Each row has a name. Each piece below is followed by the name of the row it came from, unless a question asks for something else. Each question is about the rows just above it. Some pieces are copies with a little noise.

[124  94  98 100  81  77  84  82 107  94  81  93  75  83  86  86 119  83
 113  98  88 111 123 109 108  81  83  93] -> (147)
[109 146 110 112 129 142 141 106 103 123 131 117 119 123 121 113 112 148
 119 115 156 104 127 125 102 146 150 138] -> (62)
[159  74 155 165 125 104 104 138 149 166  90 147  72 135 134 128 149  77
 110 158  79 166 124 130 154  75 123  58] -> (157)
[159  74 155 165 125  78 104 138 149 166  90 147  72 135 134 128 149  77
 110 158  79 166 124 130 154  75  74 109] -> (48)
[135 149  98 100  81  83  84  82 107 135  81  93  75  83  86  86 119  83
 113  98  90 111 123 109 108  81  92  93] -> (134)
[106 126 116 126 153 144 125 126 117 123  78 141 112 138 139 122 102  97
 118 128 118 114 115  88 130  98 106 123] -> (18)
[159  74 155 122 125 142 104 138 149 166  90 147  72 135 134 128 149  77
 110 158  79 166 110 130 154  75 123  58] -> (66)
asked: [160  74 156 166 126  79 104 138 150 166  90 148  72 136 135 128 149  77
 111 159  79 167 125 129 154  74  74 109]  (48)
Is [135  72] printed in one of the named rows, side by side and in this order?  no
Where do [ 77 110 158  79 166 110 130 154  75] appear?  (66)
Among the named rows, does one hold [125 126] next to each other, in this order?  yes
asked: [159  74 155 122 125 142 104 138 149 166  90 147  72 135 134 128 149  77
 110 158  79 166 110 130 154  75 123  58]  (66)
Is [113  83] printed in one of the named rows, side by side and in this order?  no

[157 106 182 180]  (64)
[118 101 141 134]  (50)
[147 119 168 156]  (114)
[107 146 120 118]  (99)
[107 146 120 136]  (113)
[157 116 182 180]  (24)
[ 84 158  82  88]  (84)
[ 98 144  88  97]  (101)
Which value is in both (101) and (84)?  [88]
asked: [157 116 182]  (24)

[168 170 117 128  81 157 112  96 171 133 150] -> (195)
[131 134 153 129 146 155 130  99 146 161 162] -> (59)
[185 179  90 129  77 161  74  89 176 181 150] -> (73)
[131 153  89 162  76 164 121 104 143 168 147] -> (86)
[173 162  75 106  77 168  95 106 154 175 154] -> (181)
[169 163  77 137  73 163 105 115 133 176 125] -> (93)
[104 132 132 180 142 107 154 138  87 115 118] -> (149)
[132 127 150 116 134 122 176 150  82  97  94] -> (187)
[185 179  90 129  77 161  74  89 176 181 124] -> (107)
[163 150  93 159  82 155 132  94 122 171 168] -> (61)
asked: [112  96 171 133]  (195)
asked: [173 161  74 105  77 168  95 106 154 175 153]  (181)
asked: [132 135 154 129 146 154 131  97 146 160 162]  (59)

[132 142 129 128 187 113 147 138 124 132 113 124 131 126 140 130 144]  (8)
[152 140 143 126 116 131 122 146 133 138 123 141 130 138 144 132 125]  (39)
[127 124 130 120 116 119 121 151 128 127 137 141 128 136 144 125 126]  (4)
[120 125 135 154 121 118 131 116 130 120 126 134 127 124 140 128 134]  (104)
[136 123 128 122 115 126 126 126 140 136 108 124 129 125 136 127 124]  (85)
[134 135 143 136 158 116 125 141 123 134 135 137 126 126 141 115 131]  (217)
[127 123 144 147 157 116 129 129 124 130 130 135 125 123 140 118 134]  (46)
[132 132 128 118 148 125 148 111 139 132 115 124 124 125 119 117 125]  (98)
[130 134 144 147 157 116 129 129 124 130 130 127 136 124 138 128 142]  (89)
[123 118 125 119  97 120 121 149 131 123 137 141 130 138 144 130 126]  (168)
[131 129 137 124 136 117 122 149 125 131 138 138 127 132 142 119 128]  (83)
[126 131 140 152 143 116 131 121 127 126 128 135 126 122 140 122 134]  (42)
Which value is in both (98) and (42)?  [128]
asked: [134 135 144 137 159 116 125 141 123 134 134 137 126 127 142 115 131]  (217)
[126 131 140 152 143 116] is in which row?  (42)
The row with [132 132 128 118 148 125 148 111 139 132 115 124 124 125 119 117 125] is  (98)
Where do [120 125 135 154 121 118 131 116 130 120 126 134 127 124 140 128 134] appear?  (104)
Which row holds [135 143]?  (217)
Where do [129 137 124 136] appear?  (83)

[150 123 127 137 110] : (2)
[131 127 137 123 143] : (140)
[193 139 139 149 141] : (133)
[ 95 158 130 124 116] : (112)
[158  95 107 148 128] : (63)
[153 119 150 136 128] : (152)
[138 140 139  88 141] : (81)
asked: [158  95 107 148 127]  (63)
Among the named rows, does one hold [158 130] next to each other, in this order?  yes
asked: [123 127 137]  (2)
The row with [158  95] is  (63)

[128 148 107 100 114 164 157 123 119] -> (105)
[120 117 167 132 163  71 119 107 125] -> (111)
[128  92 107 164 164 157 123 114 119] -> (3)
asked: [164 157 123 114]  (3)
asked: [128 148 107 100 114 164 157 123 119]  (105)

[ 82 177 121 110 108 140 123  81 154 114 103  90 155 163 173  73  96 176
 164 165  68 155 104  69 146 110  85 159 111 130  75 132 162 139 151 106
 150 114 112 171 126 145 183 107  79 129 101] = (21)
[131 145 147 190 159 129  82 177 121 108 108 140 123  81 154 118  93  69
  77 120  95 108 129 170 121 174 106 109 100 109 143 153 168 123 141 177
 184 112 163 144  79  96 140  76 182 154 159] = (109)
[188 153 167  76 167 111 143  92 130 112 178 142 163  72 149  69 178 162
 170 135 165 110  98  95 132 124 189 132 158 143  81  82 137 148 113  83
  92 138 187 135 175  67  95 166 136 104 184] = (53)
asked: [ 82 177 121 108 108 140 123  81 154]  (109)
asked: [190 154 169  78 167 112 144  91 131 110 177 142 163  75 149  69 177 161
 171 134 164 113  99  96 133 124 188 131 158 142  81  82 136 148 114  81
  92 138 186 137 176  67  95 166 135 103 184]  (53)
asked: [131 145 147 190 159 128  82 176 121 107 109 139 122  82 153 119  96  69
  78 117  95 110 130 171 121 175 106 107 101 109 143 154 167 121 142 178
 185 112 162 142  79  97 139  77 184 155 159]  (109)
Where do [131 145 147 190 159 129  82 177 121 108 108 140 123  81 154 118  93  69
  77 120  95 108 129 170 121 174 106 109 100 109 143 153 168 123 141 177
 184 112 163 144  79  96 140  76 182 154 159] appear?  (109)
Among the named rows, does one hold [123 140] next to each other, in this order?  no

[112  86 140 107 143 147  99 107 132 167 144 111] -> (47)
[100 108 111 128 127 170 144  88  95 146 145 189] -> (57)
[100 130 135 106 149  96 112 156 137 121  70  85] -> (159)
[105 157 103 100 129 169  99  91 115  97 164 165] -> (35)
[130 145  81 124 147 143  99 131  89 108 169 151] -> (65)
[151 137 170 126 135 106 138 168 160 168 119 110] -> (41)
[110 128 169 149  89 122 169 127 174 177 145 122] -> (108)
[140 111 102  96 146  93 120 113 122 139 105  86] -> (51)
asked: [100 129 136 105 149  95 113 156 137 120  70  86]  (159)
The one value in (57) and (41):  [170]
The row with [111 128] is  (57)
[147 143  99] is in which row?  (65)
asked: [113  86 139 107 144 147  98 105 132 167 144 112]  (47)

[ 87 116 153 145 129 148  94 164  88 154 179 111 162  80 164 170 138 116
 102 150  85 131 135 144 118 175 122 113 132 169 100 138 114 114 151 114
 143]  (6)
[144 106 131  86 151  90  80  77 128 175 155 154 176 111 165  99  88 158
  98  86 131 162 109 170 152 106 102 154  85 179 109  78 173 129 138 169
 129]  (106)
[161 136  84  98 177 164 147 126 104 176  82  80  80  87 117 128 128 158
  93 166 100 160 133 147 107 163 109 123  90  94 104 139 131 160 160  91
 151]  (118)
[162 157  78 110 121 167 129 140  93 138  89 114 135 172 110 104 117 171
  94 169 156  97 140  82 115 128 128 174 166 140 154 164 125 133  93  98
 105]  (96)
[175 116 153 145 129 148  94 164  88 154 179 111 162  80 164 170 138 116
 102 150  85 131 135 144 118 175 122 113 132 169 100 138 114 114 151 143
 165]  (72)
[ 83 137 117 100  88 105 132 147  94  95  88 118  89 143  79 130 177 153
 173 127 142  96 153 159  94 148 136 113 114  90 115 110 150 156 100 121
 171]  (143)
[100  88 108 132 147  81  91 134 168 111 117  80 162 138 130 143 151 150
 100 148 149 176 127 115 119 130 174 165 167 127 114 109  86 107 176 128
  91]  (116)
The row with [ 87 116 153 145 129 148  94 164  88 154 179 111 162  80 164 170 138 116
 102 150  85 131 135 144 118 175 122 113 132 169 100 138 114 114 151 114
 143] is  (6)
Among the named rows, does one hold [103 176  82  80  80] next to each other, in this order?  no
Where do [100  88 105 132 147] appear?  (143)
The row with [100  88 108 132 147  81  91 134 168 111 117  80 162 138 130 143 151 150
 100 148 149 176 127 115 119 130 174 165 167 127 114 109  86 107 176 128
  91] is  (116)

[144  73  81 101 126 100 174 133 135 110 137 174 157  93] = (76)
[184 122 168 150 148 109 129  75  83 122  64  73 163 113] = (129)
[111 100 158 161  87 111 135 127 128 165 144  75 109 108] = (78)
[128 144  81 134  99  90 176 134 100 134  96 114 101  80] = (165)
[152 125 126 136 122  91 158 160 167 161 157  90 100  95] = (160)
[138 110 136 124 143 151 120  84  60 122  85 118 136 145] = (177)
[126 165 154 170 136 114 131 118 160 147 145  81 169 126] = (194)
[133 124 156 132 178 141  81  88 132  84 106 174 155 131] = (190)
[170 138 135 136 128 119 113  99 109 138 112 106 112 131] = (175)
[134 140 138 158 134 116 123 132 146 104 146 120 135 114] = (75)
[106 116  90 133  95 155 103 134 101 136 108 108 102 161] = (31)
Among the named rows, does one hold [106 112 131] next to each other, in this order?  yes
Among the named rows, does one hold [110 136] next to each other, in this order?  yes
Shared by (75) and (160):  [158]
Which value is in both (76) and (129)?  [73]
asked: [138 110 136 124 143 151 120  84  60 122  85 118 136 145]  (177)
asked: [133 124 156 132 178 141  81  88 132  84 106 174 155 131]  (190)

[152 121 124 168 110 178 126 145 157 122 118 123 172 130 178 119 130 166
 139 178 173 171 174 147 118 115 117 153 181 126 134 116]  (36)
[138 127 119 159 139 158 114 130  99 138 135 150 151 129 165 153 147 155
 143 164 160 158 159 145 142 145 147 151 166 121 153 148]  (79)
[113 154 142 100 162  97 142 117 105 151 157 142  95 134  94 142 135 103
 123  93  93  98  92 115 148 152 152 113  91 141 131 152]  (154)
[135 138 113 159 156 149 112 130 147 138 142 158 144 127 161 154 153 152
 142 160 155 151 155 143 154 153 153 150 161 119 156 157]  (191)
[107 137 130  95 143  86 131 112  99 135 138 134  89 126  86 131 127  93
 116  87  87  90  88 108 137 137 136 105  84 132 124 139]  (125)
[144 127 142 140 109 153 140 138 139 128 123 110 150 136 146 116 117 145
 133 145 144 149 144 137 114 115 114 137 146 136 120 114]  (117)
[123 149 121 131 175 114 117 126 129 150 156 162 118 129 124 159 149 125
 133 123 124 122 126 130 165 164 164 133 124 122 149 164]  (91)
[135 138 113 159 156 149 112 130 110 138 142 158 144 127 161 154 153 152
 142 160 155 151 155 143 154 153 153 150 161 119 156 157]  (208)
[137  99 135 139  77 154 134 131 142 100  96  90 149 129 146  99 105 144
 132 146 149 149 145 137  82  86  91 135 148 129 110  91]  (189)
[151 114 119 175 114 171 118 145 163 117 112 130 172 125 184 128 135 165
 141 181 181 170 179 149 122 119 120 156 188 120 143 118]  (131)
[143 125 145 137 113 146 144 143 141 125 121 106 148 133 144 113 114 143
 132 139 146 143 141 138 108 114 114 136 144 137 116 108]  (167)
Is [142 140 109 153 140] printed in one of the named rows, side by side and in this order?  yes
asked: [ 99 135 138]  (125)

[128 128 127 128 128 128 128 128 128 128 128 127 128 128 128 127 128 127
 128 128 127 128 127 128 127 128 129 128 128 128 128 127 128 129 129 129
 129 131 132 133 136 138 143 147 153 158 164]  (44)
[157 160 167 172 176 179 179 178 175 174 168 162 157 151 145 141 138 135
 133 130 130 129 128 129 128 128 127 127 128 129 129 128 128 127 128 128
 128 128 129 129 128 129 128 127 129 128 128]  (153)
[132 133 135 138 142 146 151 157 163 168 173 176 180 180 178 177 172 166
 162 155 150 145 140 137 135 132 131 130 129 129 129 128 128 127 128 128
 128 129 129 128 128 127 129 128 128 128 129]  (5)
[128 128 129 128 128 128 128 128 128 128 129 128 129 128 129 129 128 128
 127 128 128 128 128 128 129 165 170 175 179 179 179 178 174 171 165 160
 152 147 142 140 136 133 130 129 130 129 128]  (90)
[128 129 129 128 128 128 128 127 127 128 128 127 128 129 128 129 128 127
 129 128 128 128 128 128 128 128 128 128 129 128 128 178 160 165 174 142
 131 132 134 137 141 144 150 155 161 167 172]  (128)
[127 128 128 128 129 129 130 130 132 134 138 140 144 150 156 162 166 172
 176 178 180 179 177 174 168 163 157 151 147 142 138 143 133 130 129 129
 129 128 128 129 128 129 127 128 127 128 128]  (77)
asked: [178 174 171 165 160]  (90)
[128 127 129 128 128 128 128 128 128] is in which row?  (128)
Is [131 130] printed in one of the named rows, side by side and in this order?  yes
asked: [128 129 129 128 128 128 128 127 127 128 128 127 128 129 128 129 128 127
 129 128 128 128 128 128 128 128 128 128 129 128 128 178 160 165 174 142
 131 132 134 137 141 144 150 155 161 167 172]  (128)
asked: [128 128 129 128 128 128 128 128 128 128 129 128 129 128 129 129 128 128
 127 128 128 128 128 128 129 165 170 175 179 179 179 178 174 171 165 160
 152 147 142 140 136 133 130 129 130 129 128]  (90)

[169 167 146 131 113  87 111 138 131] : (19)
[172 183 114 100 102 123 113 120 114] : (25)
[174 189 122 103  91 119  95 119 109] : (142)
[155 158 166 139 126  89  98 133 123] : (127)
[152 161 150 122 138  91  91 123 109] : (158)
[138 115 138 141 165  92 161 156 153] : (132)
[118 113 128 114 170 109 127 129 113] : (124)
[155 159  73  87 108 161 132 125 117] : (69)
[148 150 141 122 139  82 102 124 116] : (74)
Does one of the named rows hold [139 166 158] side by side, in this order?  no
Among the named rows, does one hold [ 87 107 161 132] next to each other, in this order?  no
Which value is in both (132) and (19)?  [138]

[131 130 128 128 122 128 127 131 140 125 127 128 144 130 136 129 134 131
 129 128 128 115 129 129 132 123 128 127 128 127 124 127 135 128 129 127
 128 128 129 127 129 128 126 138 107 130 134 125 127 129] -> (87)
[130 102 129 128 143 138 128 126 126 125 125 128 124 128 134 128 114 143
 130 129 129 102 127 127 146 121 127 130 127 128 127 130  98 127 127 108
 127 127 127 129 122 130 125 124 116 126 134 127 129 129] -> (7)
[131 144 129 128 161 130 127 127 128 127 132 129 119 128 123 128 114 116
 128 128 128 126 128 131  94 120 129 132 129 124 132 125 117 129 128 112
 127 127 130 127 126 130 127 131  85 122 131 113 129 121] -> (33)
[127 122 126 128 127 132 126 123 129 129 128 129 125 128 130 129 114 113
 128 127 127 159 129 127  92 140 129 126 127 128 127 126 149 127 127 129
 130 126 128 127 129 130 122 152 127 126 114 123 128 127] -> (110)
[124 151 129 127 117 123 128 128 129 131 128 127 120 129 121 127 122 133
 129 127 130 144 129 128 138 131 127 129 128 128 129 126 185 127 127 138
 131 129 128 128 122 128 127 131 140 131 134 139 127 133] -> (56)
Which row holds [131 129 128 128 122 128 127 131 140]?  (56)
Which row holds [131 144 129 128 161 130 127 127 128 127 132 129 119 128 123 128 114 116
 128 128 128 126 128 131  94 120 129 132 129 124 132 125 117 129 128 112
 127 127 130 127 126 130 127 131  85 122 131 113 129 121]?  (33)

[132  99 152 113  94 112  60 104 139]  (14)
[132  99 152 139  94 112 168 118 138]  (58)
[132  99 152 138 183 180  64  67  95]  (9)
asked: [ 99 152 139  94 112 168 118 138]  (58)
asked: [131  99 152 113  95 112  60 105 139]  (14)
The row with [132  99 152 138 183 180] is  (9)
Does one of the named rows hold [104 139] side by side, in this order?  yes
asked: [132  99 151 138 183 180  64  67  96]  (9)
asked: [132  99 152 113  94 112  60 104 139]  (14)

